These are the activations of a small neural network, seen along a few directions. Each row is one input.
Each table varies a few parts of the input and shows all the possible inputs, shuffled.
Descriptions start from the smaller parts, as in this example, which fits no table here: one of 4 places along a line, together with either a single point or one of 11 places around a ring or (one of 2 separate values, together with one of 8 places around a ring).
Shared parts are said once, and a part with two or three values counts as separate values.
In the rows, zero is written as 128.

Rows:
r1: [134 167 178 119  83 194 116 190 147  84 113]
r2: [111 117 123  95 135 117 100 116 130 234 115]
r3: [107  81  90 139  77  52 137 132 119 130 157]
r4: [144 138 101 105 135 152 115 119 143 222 102]
r5: [104 139 221 108  77 110 126 179 141 131 106]
r6: [127 168 182 181  83 227 115 166 151  76 100]
r7: [171 101 119 124 211 150 140 109 137  72 147]
r8: [137 115  53 219  82 157 105 108 132  71 151]
r9: [ 76 123  88 107  82  30 154 111  83 116 157]
r10: [116 111 160  82 214  54 175  88  73 106 142]
r11: [136 150  76 111 150 192  78 130 145 183 115]
r12: [136 165 202 122  78 147 149 185 154 124 104]
r13: [144  71 161 115 205  76 160 111 114 123 146]
r14: [ 78 189 222  80  84  87 144 166 104 120 120]
r15: [ 85 161 120  59 137  98 109  88  88 217 116]
r16: [164 100 123 187 210 184 138  80 148  66 135]
r17: [144 108  72 153  76  82 147 131 133 122 149]
r18: [141 114  49 155  83 122 107 133 131  78 158]
r19: [127 148  79 172 153 223  73 108 152 173  97]
r20: [179  93 142 126 204 106 174 110 134 113 131]
What do these inputs look like to the network?
> one of 4 separate values, together with one of 5 places along a line
The inputs of r8 and r6 match in every part but the choice among 4 separate values. If r9 is changed in the same way as r8 into r6, which row does it become?
> r14
A walk changes only the place on the line of 5. It starts at r19 and steps to r11. List the rest of the walk in order.
> r4, r2, r15
Which other rows does r13 become when the choice among 4 separate values takes its other values? List them by row number.
> r2, r3, r5

Rows:
r21: [ 86 186 221 108 120 145 145 149 103  95 113]
r22: [116  89 205  81 177  20 167 123  90  83 160]
r23: [156 139 101 119 191 197  98  92 144 156 116]
r24: [157  87  88 113 249  62 178  72 105 149 142]
r25: [120 147  95 196 107 178 109 117 118  43 136]
r26: [ 51 175 102 100  85 115  93 113  95 179 116]
r27: [109 132 114 117  57  92 110 147 142 223 120]
r28: [174  95 118 148 176 182 109 109 167 194 108]
r29: [113  82  83  80 127   7 166  85  71 156 162]
r30: [ 99 140 100  96  74 106 101 161 128 200 117]
r31: [128 148 216  98 107 133 152 192 142 110 106]
r32: [119 145 108 133 203 201  91  78 116 149 109]
r33: [156 140  89 181  95 173 113 131 145  46 140]
r34: [137  58  80 158 162  52 172  84 115  47 180]
r35: [137 135 230 119  88 118 157 181 155 129  97]
r36: [166  98 103 212  79 161 129 151 168  82 137]
r37: [156 110  90 189  96 174 121 163 157  62 141]
r38: [ 94 168  98  90  72 110  96 128 116 187 124]
r39: [123 177 215  95 105 140 150 162 127  98 118]
r40: [162 110 105 127 190 194 102 122 156 172 115]
What do these inputs look like to the network?
> one of 4 separate values, together with either a single point or one of 4 places along a line
The inputs of r30 and r40 match in every part but the choice among 4 separate values. If r29 is changed in the same way as r30 into r40, which row does it become?
> r24
List by row number the other rows that have the choice among 4 separate values in common with r31.
> r21, r22, r35, r39
Which other rows does r37 become when the place on the line of 4 takes its other values? List them by row number.
> r25, r33, r36

Rows:
r41: [139 114 161  98 203 110 152 103 117 147 124]
r42: [158 120  90 187 154 189 119 117 137  39 141]
r43: [120 116  53 126 157 112 113  72 111 190 136]
r44: [124 146 159 157  86 150 133 164 145  79 123]
r45: [118 166 165 121  69 157 119 161 141 121 114]
r46: [119 158 112 128 109 206  69 141 154 187  98]
r47: [114 121 153  91 124  51 151 129 103 133 142]
r48: [109 113 148 109 129  50 162 126 107 112 142]
r49: [178 104  85 180 127 187 113 139 170 117 125]
r50: [153 148 171 145 163 203 123 138 154 113 103]
r51: [103 132 154  71 114  57 148 124  99 155 132]
r52: [127 155 164 139  80 149 122 165 142 101 124]
r53: [103 128 103  81 152 111 100 106 114 220 121]
r54: [121  89 152 123 138  53 166 118 103  90 152]
r55: [107 175 160 118  69 165 114 173 137 147 105]
r56: [136 146  62 173 114 205  81 109 147 159 111]
r57: [ 92 142 150  69 114  65 143 138  96 180 122]
r58: [135 123 164 172  95 153 137 156 142  56 134]
r59: [141  90  79 139 194  96 150  78 105  69 165]
r60: [162  73  77 134 169  93 146 102 136 146 148]
What do these inputs look like to the network?
> one of 2 separate values, together with either a single point or one of 4 places along a line or one of 5 places along a line
The inputs of r41 and r50 match in every part but the choice among 2 separate values. If r47 is changed in the same way as r41 into r50, which row does it become?
> r52
Which other rows does r42 become when the place on the line of 4 takes its other values? List them by row number.
> r46, r49, r56
